Each row has a name. After each piece below comes the name of the row it's from, unless a question asks for something else. Each question is about the rows just above it. Places in a row count from 0.

Columns, left to right: F L K P U
Z: [  8   0  54   3 -29]
Q: [30 30 30 30  6]
Y: [ -3 -13   8 -27  31]
G: [ 2 29 11 -9  1]
R: [ 2  2 -2 -2 -2]
T: [  9   9   9 -23 -23]
Every place of [-2] in R: => 2 3 4
Which column holds this, read top down? [-13  29   2   9] => L
At which places does Q hold [30]? => 0 1 2 3
[-2 -2  2] is which row, read backwards? => R
Times [30] occurs in Q: => 4
At which places does T hold [9]? => 0 1 2
Which column holds this, read top down? [-29   6  31   1] => U

Columns, left to right: E J X S M W
N: [ -3  23  20 -17   4  -6]
C: [ 13  28  22 -15  36  13]
B: [ -3 -21  20 -17   3  -6]
A: [  0  -8   2  17  -9 -15]
D: [22 22 28 56 56 10]
V: [16 35 35 35 16 21]
Every place of [35] in V: => 1 2 3
Which column holds this, read top down? [ 4 36  3 -9] => M
Which row holds [56 28 22] read backwards? => D
Count the entries of [ -3 -21  20 -17]: => 4
Count of [22] in D: => 2
Which column holds [ 13  -6 -15  10] top down? => W

Columns, left to right: dipe Rekur Tam Zizer busav
gov: [ 52 -43 -43 -43 -25]
bugo: [-19  23 -44  22  26]
mito: [ 52 -43 -32 -18  53]
Which column holds this, read top down? [-43  23] => Rekur
How many times does gov hold [-42]? => 0

Columns, left to right: Nidi lom Poger mam med toba vife suge Tiviv pon
Renes: [ 23 -10 -23  15  20 -22 -13 -21  -9  -1]
bavor: [ -7   7  36 -17  20  36  26  -6  13  17]
Kudel: [ 23 -10  -3  15  20 -22  -2  22 -13  21]
Luzov: [-14  27   8   9   6  -4   8 -23  25  -4]
tege: [ -7   7  36 -17  20   1  32  11 -14  47]
[  9 -17] is in which column, read top down? => mam
Which row holds this, read backwards? [ 21 -13  22] => Kudel
Number of entries in [-7  7 36]: => 3
Times [-4] occurs in Luzov: => 2

Columns, left to right: zugof vebob segim Pidep teveg Bunof nedaz Zudog
Zoz: [-10 -19  43 -20   7 -30 -33   5]
sebal: [ -9 -23 -11 -26  -9  27 -29 -26]
Mumiz: [ 15 -30  -6 -30  -6   9  -6  25]
puga: [-12 -19  43 -20 -11 -14  27  26]
gar: [ 13   6  10 -38 -33  23  -7 -14]
Which column holds this, read top down? [ 26 -14] => Zudog
[ -9  15 -12  13] is in which column, read top down? => zugof
At which places does sebal hold [-11]? => 2
Every place of [-6] in Mumiz: => 2 4 6

Columns, left to right: Visi mifa gonu Lif Safet Bez
masos: [ 32  -3  14 -35 -16   6]
kebin: [-18  29  -8  15  10 -13]
bir: [-15   4   4 -10   0 -19]
mitod: [ 26   5  -7 -18 -11  -1]
rimaf: [ 29 -10  15  10   1  20]
dok: [-15 -43   4 -11   0 -19]
zipa: [-19 -17  18 -10   1 -11]
Zopam: [10 10 -8 29 29  8]
nezi: [-27  29  -5  17  13  -8]
kub: [-8 -6 27 28 -1 14]
[-10 -43 -17] is in which column, read top down? => mifa
[ 10  15  -8  29 -18] is which row, read backwards? => kebin
Times [-1] occurs in bir: => 0
Which column holds this, read top down? [-11   8] => Bez
Which row holds this, read backwards? [10 15 -8 29] => kebin
Times [29] occurs in Zopam: => 2

Columns, left to right: vize Fedur begal rimu
kekul: [ 25 -32  25  30]
duna: [  7 -24  21  14]
Zufer: [-23   4  -6  13]
guval: [12 12 12 12]
Bidun: [-17 -27  19  47]
Gali: [  7  41 -32 -46]
How many times does kekul hold [25]? => 2
At which places does guval hold [12]? => 0 1 2 3

Columns, left to right: miked Ruso fut lofoz leril fesi
renu: [ -4  -3 -15  29 -18  -7]
Fub: [ -5  15 -13 -23   4  39]
lefi: [-37 -25   7   1 -12 -11]
risel: [15 16 -2  6 45  4]
Count the entries of [-4 -3]: => 2
Count the entries of [15 16 -2  6 45  4]: => 6
Which row holds [ 29 -15] read backwards? => renu
Number of entries in [ -5  15 -13 -23]: => 4
Count the entries of [15 16 -2  6]: => 4

Columns, left to right: tud linan pibu Fef Fugav defa fosoz
nus: [-42 -34   2 -18 -34  -5  -5]
Lipi: [-42  -2   2 -42  -1  -1 -20]
Biv: [ 24   4 -16 -22  21  21  -5]
zit: [  2  -6 -22  -5  -9 -20  29]
teniz: [ 24  -5 -16 -22  21  26  -6]
famel: [ -5 -16 -23  21  21  26 -18]
Times [-4] occurs in Biv: => 0
How many times does nus hold [-4]? => 0
Which column holds [ -5  29  -6 -18] top down? => fosoz
[ -5 -34 -18   2] is which row, read backwards? => nus
Which row holds this, read backwards? [ 21 -22 -16  -5] => teniz
How many times does Lipi hold [-1]? => 2

Columns, left to right: tuto veti tez toma mero tepe
Darip: [-12   8 -16  14   0  -1]
Repod: [ 17  -2 -15  13   1  19]
kemuz: [ 12  -1  22  -3   2 -30]
bizef: [ 17  -2 -15  -8  -8 -22]
Tubod: [ 12  -1  22  -3   2 -16]
Kat: [-12  11 -11 -13   5  -3]
gud: [-12  -2   6 -32  -5 -14]
vug: [11 -9 57  0 -1 -7]
[14 13 -3 -8 -3] is in which column, read top down? => toma
Which row holds [-7 -1] read backwards? => vug

Columns, left to right: suro buz sope zanu pifo sib
Zofur: [ 13   1 -54   0   2 -14]
tigu: [  4   5 -56   0 -56  -4]
pem: [-29  -1  52   1  -1  29]
lefor: [  5   1 -56   0   1  -6]
Fen: [-32   0 -26   1   0  31]
beg: [-33  -1  21   0  -4  33]
mubif: [-22  -2  -2   0  -1  22]
puva: [-1 -1 -1 -2 -1 -1]
Vipom: [-37  -2  44   0  -2  37]
Number of entries in [-32   0 -26   1   0  31]: => 6
[31 33] is in which column, read top down? => sib
How many times does puva hold [-1]? => 5
Places of [-1] in row puva: => 0 1 2 4 5
At which places does tigu hold [4]? => 0
Number of entries in [  4   5 -56   0 -56]: => 5

Columns, left to right: zodam fis roli nete
Mesak: [  2 -18 -19 -17]
suvu: [-17 -17 -31 -10]
Nal: [  3 -24 -30 -21]
Migit: [-13   7   3  11]
Sakav: [ -5 -29 -35 -24]
Puno: [ 14 -26 -23 -32]
povun: [-24 -24 -43 -14]
tafem: [-26 -43  -4  -1]
Sut: [-17 -11  -8   6]
How many times does Sakav hold [-29]? => 1
Which row holds [-43 -24] read backwards? => povun
Which column holds [  3 -35 -23] top down? => roli
How many entries does [-13] have? => 1

Columns, left to right: Nov Kopul dovit Fof
Luto: [-27 -48  41 -31]
Gefit: [ 3  7 -1 -7]
mar: [  4  11 -14   6]
Ninen: [  1  14 -20   4]
reg: [  3   7 -11   4]
potuv: [-30 -26   8 -28]
Navap: [ -8  -4  -4 -10]
Biri: [-14  -7  -3 -11]
meb: [  3  11 -17   7]
gilat: [ -6   7 -15  -5]
gafaz: [-15  -9  -3 -13]
ger: [ -2   6 -10  -1]
Which row holds this, read backwards? [ -1 -10] => ger
Which row holds this, read backwards? [ -5 -15] => gilat
Which column holds this, read top down? [-48   7  11  14] => Kopul
[ 7 -9] is in which column, read top down? => Kopul
Which column holds this, read top down? [ -7   6   4   4 -28 -10 -11   7] => Fof
Where do [  3   7 -11   4] appear? => reg
Which column holds this, read top down? [-10 -11   7  -5 -13  -1] => Fof

Columns, left to right: zoril dabol kinan pil nituv vib Bapin Fepi
lokev: [-26  12  47   7  -2  20  -1 -11]
kavi: [-17 -25  46 -13 -59  27   6 -13]
Bogu: [ 14 -24   6  34 -59 -25  27   0]
Places of [-25] in row kavi: => 1
Count of [-18] in kavi: => 0
Which row holds [  6  27 -59 -13  46 -25] read backwards? => kavi

